Each row below holds a small network's activations on one input, seen along a few directions.
In each table, some parts of the input vary, and every possible input appears once, in random order.
A made-up example of a description, with smaller parts first: one of 4 places along a line, together with either a single point or one of 9 places around a ring or (one of 2 separate values, together with one of 8 places around a ring).
Shared parts are said once, and a part with two or three values counts as separate values.
In the rows, zero is written as 128.

Other details of the inputs shift rows strongly along two fixed directions, in all tables alike. That doesn't count.

Table:
r1: [159,134,105,150,93,168,86,117,139,71,160,82,111]
r2: [109,154,158,101,112,85,125,125,101,120,82,160,109]
r3: [120,112,116,158,143,129,139,120,157,113,163,103,123]
r4: [131,142,121,115,110,113,134,151,85,137,79,183,119]
r5: [142,94,103,159,143,169,122,143,131,129,147,112,142]
r6: [149,165,75,125,35,124,99,189,98,77,109,144,98]
r7: [118,155,123,91,111,116,132,163,98,168,100,164,109]
r8: [103,154,126,106,94,111,115,154,93,135,83,149,114]
r9: [115,138,179,80,120,106,131,80,142,154,130,111,153]
r10: [113,132,99,112,106,107,134,155,85,150,85,158,111]
r11: [129,109,99,152,164,147,145,137,152,140,156,104,122]
r12: [144,104,123,171,166,162,121,131,132,118,148,122,112]
r13: [119,140,213,71,154,71,137,49,147,130,106,109,152]
r14: [140,121,114,146,170,165,143,139,156,138,152,117,136]
r15: [110,159,88,134,76,134,129,191,93,130,95,166,116]
r16: [150,105,128,157,165,155,136,110,140,118,147,132,135]
r17: [136,112,113,175,125,162,119,124,140,109,154,119,142]
r18: [116,119,137,140,143,158,116,118,153,133,148,86,137]
r19: [146,180,94,113,38,122,97,164,92,91,124,145,91]
r20: [139,123,192,86,154,90,135,56,124,143,121,142,142]
r21: [143,100,122,167,155,166,113,125,124,124,144,116,122]
r22: [132,110,121,146,161,173,122,136,142,145,145,98,127]
r23: [106,122,173,73,128,84,142,57,147,149,109,98,159]
r24: [138,89,108,162,147,145,128,108,127,126,148,116,128]
r25: [169,136,92,156,83,172,99,123,143,70,165,94,128]
r26: [136,104,121,171,135,144,124,132,148,98,161,115,137]
r27: [111,146,206,60,153,78,132,54,156,145,103,104,159]
r28: [136,99,106,148,152,170,129,153,146,138,152,107,140]
r29: [118,126,190,65,129,83,133,68,148,145,106,103,181]
r30: [118,140,175,79,129,103,138,75,147,145,110,111,172]
r31: [138,93,101,173,155,147,138,125,132,119,156,122,113]
r32: [107,172,107,115,105,116,145,183,122,133,101,158,114]
r33: [132,130,104,131,103,114,124,181,86,134,84,180,110]
r34: [123,104,104,171,136,141,132,120,142,103,164,112,118]
r35: [110,145,101,118,78,113,121,183,97,129,93,159,124]
r36: [113,153,113,128,101,100,138,191,115,116,106,163,109]
r37: [129,128,126,164,137,149,129,139,150,118,184,113,120]
r38: [114,157,121,124,80,109,119,158,88,129,111,172,107]
r39: [134,119,127,144,176,160,128,135,153,141,148,104,122]
r40: [132,126,113,171,142,158,137,146,157,107,165,117,132]
r41: [137,132,196,79,163,85,143,66,133,150,126,130,146]
r42: [151,91,116,170,159,151,125,137,140,113,151,126,130]
r43: [119,154,97,108,113,135,143,190,99,154,86,169,111]
r44: [108,160,113,109,105,103,137,185,123,130,102,151,119]
r45: [133,126,202,77,172,86,141,64,139,144,98,123,139]
r46: [130,132,170,110,133,100,138,81,134,115,116,133,154]
r47: [125,119,123,150,122,159,110,115,135,129,172,103,143]
r48: [133,117,133,165,131,148,121,116,142,112,177,122,122]
r49: [126,111,132,161,136,154,107,113,133,109,149,106,129]
r50: [132,120,164,89,139,118,123,80,117,157,121,128,146]
r51: [137,122,121,146,163,160,130,137,152,149,171,116,122]
r52: [116,144,124,103,116,120,122,156,84,149,73,159,107]
r53: [110,140,96,110,110,111,144,170,99,159,88,153,105]
r54: [146,112,137,148,173,146,143,113,154,128,147,123,137]
r55: [142,105,110,153,152,174,126,123,130,133,145,114,148]
r56: [119,113,174,90,124,75,129,42,133,128,107,117,157]
r57: [127,144,120,119,105,115,126,157,78,143,103,181,102]
r58: [107,173,120,110,100,109,132,176,117,145,120,157,105]
r59: [156,125,95,139,88,142,102,95,144,74,163,80,124]
r60: [127,142,131,104,130,92,144,167,106,135,89,170,115]
r61: [139,108,114,147,168,153,133,146,160,135,151,110,135]
r62: [134,101,121,164,125,146,112,123,140,106,155,113,147]
r63: [107,134,175,72,143,71,148,58,157,144,113,104,155]
r64: [117,103,94,162,121,154,122,124,137,121,157,96,135]
r65: [117,143,101,127,123,96,153,174,100,139,98,165,92]
Description of these inputs: one of 5 separate values, together with either a single point or (one of 2 separate values, together with one of 6 places around a ring).
Changing only the choice among 5 separate values turns r3 into r36. The same change can be made to r64. Which row results?
> r35
Changing only the choice among 5 separate values turns r37 into r13. The same change can be made to r50. Which row results?
> r52
Which other rows does r50 become when the place on the ring of 6 takes its other values? List them by row number.
> r7, r20, r41, r51, r57
List by row number the other rows that have the choice among 5 separate values in common with r25.
> r4, r14, r15, r16, r17, r30, r32, r40, r43, r46, r54, r55
Which other rows does r37 become when the place on the ring of 6 takes its other values? List them by row number.
> r9, r38, r47, r48, r58
Which other rows does r65 become when the choice among 2 separate values takes its other values? List them by row number.
> r3
